Here are a small network's activations along a few directions, averaged over the inputs that share one value of a field.
Related values have similar rows: they may be neighbours, one step apart, or belong to one group.
(in the rows, 500 means zero)
Random noise pushes rows far along 3 fixed directions. That doesn't count. These rows show it; they differ only by the noise:
[291 390 599 656 509 570 753 725 210 491 615 189 174 756 795 717]
[264 527 534 621 430 485 658 647 389 647 536 230 351 610 702 678]
[577 107 592 560 574 624 658 677  96 268 780 273  74 826 707 635]
[556 274 442 444 400 437 410 524 468 647 666 387 458 537 472 528]
[620 611 536 605 538 570 634 472 309 127 568 292 219 566 646 612]


Values of Fim:
e8: [764 599 607 518 553 528 407 478 431  56 309 720 592 333 360 330]
e2: [402  60 623 585 803 535 456 677 367 321 563 580 370 597 579 422]
e1: [ 51 657 559 561 556 381 499 602 609 934 256 611 802 415 451 379]
e6: [564 449 289 311 367 270 451 380 559 645 582 560 631 429 491 483]
e10: [603 605 382 629 604 528 547 479 437 255 624 490 628 345 558 355]
e4: [287 882 507 679 598 616 838 349 637 313 389 322 230 613 751 688]
e14: [580 408 765 511 698 729 462 581 397 417 401 683 368 742 477 518]
e11: [448 695 609 608 529 484 675 541 324  96 498 374 438 496 599 515]
e12: [328 491 481 427 361 509 486 624 739 889 447 530 575 565 439 697]
e5: [282 354 531 509 412 470 679 707 342 742 578 265 390 656 696 605]
e13: [299 553 569 621 566 678 586 632 645 667 306 615 402 521 568 422]
e7: [534 346 393 286 308 334 429 516 468 945 506 483 738 483 225 621]
e15: [359 123 510 550 584 551 417 623 585 936 494 703 518 600 618 423]
e9: [386 520 548 411 464 487 530 647 242 505 652 512 608 534 522 552]
e3: [438 645 483 470 372 578 507 334 719 648 424 472 530 552 483 514]
Each value of Fim is a pair of two hidden parts, and every pair occurs once (3 first parts, 5 second parts).
Q: Changing only the second part turns e3 into e1. e12 has the same second part as e3; what does that change turn e12 into?
A: e8
Q: Changing only the second part turns e9 into e14. e10 has the same second part as e9; what does that change turn e10 into?
A: e15

Values of Nupun:
d3: [644 622 621 542 519 477 493 492 420 219 377 529 560 340 388 408]
d9: [384 675 634 587 547 663 653 600 506 533 355 430 362 637 556 636]
d1: [565 340 454 406 554 562 350 469 563 487 502 717 589 508 400 367]
d7: [510 578 427 493 509 428 534 422 546 506 498 446 387 498 642 644]
d8: [510 556 506 559 582 422 476 579 464 533 513 516 602 384 460 442]
d2: [261 775 461 553 417 503 604 460 728 792 257 453 515 432 512 572]
d15: [324 553 469 602 615 552 485 466 554 498 446 564 518 498 634 458]
d11: [480 630 366 492 508 352 491 351 474 439 579 468 577 429 507 524]
d6: [384 334 562 397 339 462 483 645 536 932 539 356 564 644 446 641]
d14: [404 514 517 597 551 570 555 456 551 482 439 522 277 595 720 519]
d4: [240 293 619 470 332 466 674 748 305 812 626 340 579 670 544 539]
d13: [610  97 520 540 705 491 513 597 212 272 695 480 306 585 587 371]
d5: [457 556 548 455 439 577 361 542 609 645 392 678 667 442 357 442]
d12: [475 267 437 401 343 440 409 547 605 832 595 399 559 548 483 582]
d10: [376 602 439 552 375 429 651 591 460 511 592 364 562 495 552 593]
Each value of Nupun is a pair of two hidden parts, and every pair occurs once (3 first parts, 5 second parts).
Q: Changing only the second part turns d15 into d7. d5 has the same second part as d15; what does that change turn d5 into?
A: d6
Q: Changing only the second part turns d2 into d10. d14 has the same second part as d2; what does that change turn d14 into?
A: d11
